Each row below holds a small network's activations on one input, seen along a few directions.
Each table varies a few parts of the input and shows all the possible inputs, shuffled.
A made-up example of a description, with smaller parts first: one of 8 places around a ring, together with either a single point or one of 11 places along a line or (one of 3 separate values, together with one of 6 places along a line).
Shared parts are said once, and a part with two or three values counts as separate values.
(in the rows, 128 means zero)

Rows:
r1: [113 182 116 172 139 122 187 106 105 163 120  75]
r2: [ 95 125 128 150 116 163 167 121  71 175  91 179]
r3: [157 160 131 122  52 181 186 133  95  95 140 142]
r4: [106 155 156 155  54 144 156 115  94 146 120 182]
r5: [179  81 150 133  85  95  71 120 186 107 101 138]
r6: [ 90 173 123 132 138 101 178 177  77 106  99  95]
r7: [ 99  97 144  86 180  81  91 147 152  75 169 108]
r8: [137 149 113 100 170 185 101 131 193  93 124 119]
r9: [165  85 117  78 147 199 121 139 177 120 114 140]
r10: [126 129 116 140 171 121 113 108 222 153 133  86]
r11: [117 113 122 112 117 109 204 185  67 133  92 129]
r12: [143 129 101 118 113 199 199 139  75 122 113 141]
r13: [142 115 112 158 170  99  65 126 182 108  87 119]
r14: [126 180  35  91  65 117 101 149  46 194 179 139]
r15: [170  52 116 138 147 112  87 136 167 135  80 142]
r16: [ 67 187 131 168 136 154 142 112  80 151  95 146]
r17: [165  97 154 112  88 114 119  98 227 152 143 108]
r18: [135 125 130  90 181 166  88 104 156  73 186 126]
r19: [173 113 149  74  84 183 106 122 196  91 134 136]
r20: [ 90 117 155 135 183 134  53 102 160 127 176 167]
r21: [113 188  99 139 133 190 175 129  86  95 120 108]
r22: [ 97 117 121 100 168 101 106 175 191  93 108 102]
r23: [132 148 143 179 148  86 116 108  26 108 137 108]
r24: [124 105 135 126 181 102  98  77 183 132 193  90]
r25: [119 162 143 165 150 106 166  92  67 151 185  77]
r26: [119 168 126 132 144 174 154 114  48  84 183 111]
r27: [127 108 171 120  90 145  75 120 203 144 127 184]
r28: [153  66 118 118 148 133 135 115 207 179 124 109]
r29: [155 153 141 158  57 111 203 111 117 160 145 115]
r30: [124 167 114 187 136 102 136 123  64 118  73 104]
r31: [143 141  43  37 109 103  31 125 161 184 172 155]
r32: [164 135 136 176  53  91 153 127  79 112 100 144]
r33: [155 107 111 169 117 109 164 133  56 143  70 141]
r34: [136  86 160  71  84  96 111 164 195  94 118 123]
r35: [100 157 158 118 151  86 156 161  37  99 161  95]
r36: [ 71 165 158 161 146 140 120  96  43 139 160 146]
r37: [145 124 114 152 119 128 215 116  95 189 116 112]
r38: [128 143 151 115  55  90 192 178  88 104 121 130]
r39: [119  81 140 120 153 160  91 134 183 173 104 188]
r40: [ 92 143 137 142 174 149  69 127 197 147 113 164]
r41: [141  93 132 146 180  79  51  97 146  88 149 126]
r42: [125  54 124  80 145 114 126 182 177 121  99 126]
Changing only one part turns r36 into r20. The same change can be made to r38. Which row results?
> r34
Changing only one part turns r9 into r12. The same change can be made to r31. Which row results?
> r14
What do these inputs look like to the network?
> one of 2 separate values, together with either a single point or (one of 4 places along a line, together with one of 5 separate values)
Which other rows does r32 become when the choice among 5 separate values takes its other values? List them by row number.
> r3, r4, r29, r38
Which other rows does r28 become when the choice among 2 separate values takes its other values? List them by row number.
> r37

Rows:
r43: [103 127 133 123 181 174  85 117 156 121 123 157]
r44: [123 131 121  95 153 113 129 132 163 124 171  85]
r45: [161  99 135 103  71 136 139 126 203 155 121 141]
r46: [113 112 119 128 151  92  55 129 134 137 128 154]
r47: [139 118 126 140  69 142 187 143 115 176  83 150]
r48: [126 128 137 102 105  94  86 123 140 129 174 138]
r49: [100 158 107 131 147 116 178 145  80 144 128  99]
r50: [117 134 161 160 117 108 185 151  77 104  91 117]
r51: [123 155 143 223 170 107 117  43 113 170 150 103]
r52: [114 142 148 101 133 176 113 111 164 113 168 137]
r53: [123  89 152 145 166 102 107 141 155  89  90 122]
r54: [158 119 141 135 117 119 151 141 103  74 114 110]
r55: [143 142 106 115 100 110  97 127  83 123 150 139]
r56: [ 94 167 131 141 128 179 163 127  82 131 131 153]
r57: [179 108 105 115  68 151 153 131 144 148  99 143]
r58: [132 155 115 116 127 191 126 116 107 106 147 141]
r59: [102 157 124 140  97  98 131 137  56 150 130 146]
r60: [138 107 171 122 121 104 137 137 161  81 136 106]
r61: [149  85 119 129 118 135 108 137 195 163  77 157]
r62: [110 113 105 117 201 112  98 139 155 132 126 103]
r63: [141 142  90 107 148 129 143 135 105 117 149  89]
What do these inputs look like to the network?
> either a single point or (one of 4 places along a line, together with one of 5 separate values)

Rows:
r64: [138 138 126 108  71 103 182 176  56  96 118 120]
r65: [ 87 180 121 142 180 191 136 102  88 127 159 130]
r66: [134  80 131  79 154 103  82 172 183  78 114 126]
r67: [117 125 152 198 159 123 169 117 114 135  75 116]
r68: [153 110 138  97 130  90 136 140 164  88 160  73]
r69: [186 100 112  73  12 225 158 131 213 181 101 195]
r70: [107 191  95 126 100 153 133 117  32 153 164 152]
r71: [121 127 147 123 153 142 185 158 112  71 109  93]
r72: [117 166 117 116 154 140  88  80 139 142 209 111]
r73: [129 134 128 179  81  81 170 136  57 167  84 139]
r74: [148 105 145 172 135  73 123  95 163 151 127  98]
r75: [ 98 134 110  99 177 153  34 113 159 132 164 162]
r76: [129  74 141 152 158  86  68 128 182 144  80 149]
What do these inputs look like to the network?
> either a single point or (one of 3 separate values, together with one of 4 places along a line)
Which other rows does r71 become when the place on the line of 4 takes its other values? List them by row number.
> r64, r66, r68
